Each row below holds a small network's activations on one input, seen along a few directions.
Each table varies a few parts of the input and shows all the possible inputs, shuffled.
A made-up example of a description, with smaller parts first: one of 3 separate values, together with either a single point or one of 9 places around a ring or (one of 4 places along a line, together with one of 8 places around a ring).
Shared parts are said once, and a part with two or three values counts as separate values.
In the rows, zero is written as 128.

Other details of the inputs vary at random and push rows far along three fixed directions, the same in every table; ignore that.
To show where, the next rows are all for the same input, with only those details redrawn:
[148 132 101 139 145 167 139  93 108 129 180 143 155]
[155 133 108 130 139 147 140 109 115 132 163 140 148]
[128 143 146 108 124 110 126 146 132 146  93 133 137]
[ 67 175 147  79 150 129  56 119 143 143  45 119 129]
[145 130 170 125  93  78 147 187 129 155  74 131 128]
[162 111 134 167  92 130 107 129 107 150 124 126 114]
[139 120 110 168 111 168  70  84 107 145 138 125 116]
[184  94 163 181  58  95 134 178 105 159 106 125 104]

Rows:
R1: [130  97 149 164  87 107 100 130 130 124  95 130  77]
R2: [ 65 167 108 134 125 179  68 114 138 106  84  82 111]
R3: [154  98  87 166 134 152 151  84 122  93 205 154 116]
R4: [177 112 121 157 112 121 174 156 127 131 157 138 144]
R5: [ 72 130 126 126 152 152  31  98 132 135  96  99  94]
R6: [109 134 108 119 165 160 102  76 108 135 189 129 138]
R7: [156 143 117 103 158 103 202 174 159 105 144 140 171]
R8: [131 123 125  92 116  95 243 180 131  76 148 136 154]
R9: [167  75 144 189  80 113 119 155 108 153 145 109  90]
R10: [126 117  89 144 157 176 112  71 110 136 216 130 135]
R11: [108 141 150  79 148  93 163 132 150 107 107 149 133]
R12: [ 70 141 132  90 174 127  81 135 154 128  82 108 115]
R13: [ 91 150 103  85 173 130 199 138 142  96 153  99 169]
R14: [112 142 171 111 109  92 109 170 135 154  46 125 127]
R15: [127 135 153  83 138  89 193 140 146 114 130 158 139]
R16: [165  78 161 191  59 123 108 110  96 137 139 134  72]
R17: [125 146  79 120 169 173 111  84 146 112 163 129 152]
R18: [115 161 127  79 159 119 143 137 149 130 107 138 160]
Question: The inputs of R11 and R9 match in every part but one. If R15 is changed in the same way as R11 into R9, which row does it become?
Answer: R10
Question: What do these inputs look like to the network?
Answer: one of 3 separate values, together with either a single point or one of 5 places along a line
Question: List by row number the other rows that have the choice among 3 separate values in common with R4.
Answer: R2, R7, R14, R17, R18
Question: Which other rows does R2 become when the choice among 3 separate values takes its other values? List them by row number.
Answer: R8, R13

Rows:
R19: [ 69 171 133  51 188 130  98  97 137 142 110 139 153]
R20: [163 149 115  93 165 102 238 184 153 114 174 134 184]
R21: [178 107 158 131 126  73 198 187 130 152 161 138 137]
R22: [192  88 156 151  91  81 197 176 104 155 153 138 129]
R23: [ 53 107 170 134  78  99  84 169 146  93  42  79  49]
R24: [110 144  81 133 153 199  72  28 111 109 177 151 130]
R25: [ 67 163 136  54 189 119  94 119 147 138 102 138 150]
R26: [ 66 200 117  30 204 127 160 136 156 109  89 125 193]
R27: [107 146 167 113 103 107  95 131 138 128  46 134 111]
R28: [126 102 106 154 142 161  72  83 108 142 160 125 113]
R29: [195  91 154 159  70  74 189 195 125 133 132 156 120]
R30: [183 110  78 173 143 178 150  70 120 111 239 158 134]
R31: [110 141  51 132 178 210  90  59 121 105 185 120 158]
R32: [131 148  62 146 164 216 127  47 108 111 207 122 161]
R33: [ 57 204 136  23 210 102 142 164 186 112  53 112 177]
R34: [121 101 155 178  83 143  30  96 102 169  88 104  73]
R35: [168  27 126 246  26 111 163 157  99  96 169  85  45]
R36: [ 91 149  68 126 167 201  61  70 127 112 156 116 144]
R37: [166 111 151 121 104  75 188 185 141 123 101 154 135]
R38: [148 156 135  54 166  78 250 163 148 103 134 174 188]
R39: [175 122 139 134  95  92 214 199 119 136 142 130 153]
R40: [206  97  75 179 142 170 189  82 120 108 247 159 142]
R41: [104 138 181 129  77 102  66 137 132 141  32 129  91]
R42: [144  86 150 193  93 126  56 127 111 163 110 103  71]
R43: [ 99 136 186 107 104  88  88 153 130 169  55 118 106]
R44: [ 99 132 141 181  67 164  18 113 110 151  65  88  79]
Question: What do these inputs look like to the network?
Answer: one of 2 separate values, together with either a single point or (one of 3 separate values, together with one of 4 places along a line)
Question: The inputs of R38 and R24 match in every part but the choice among 2 separate values. If R32 is changed in the same way as R38 into R24, which row does it become?
Answer: R44
Question: A walk changes only the place on the line of 4. It starts at R44 and steps to R39. List the rest of the walk in order.
Answer: R36, R20
Question: Which other rows does R30 become when the choice among 2 separate values takes its other values? List them by row number.
Answer: R40
Question: A walk changes only the place on the line of 4. It starts at R21 and steps to R25. List the rest of the walk in order.
Answer: R19, R43
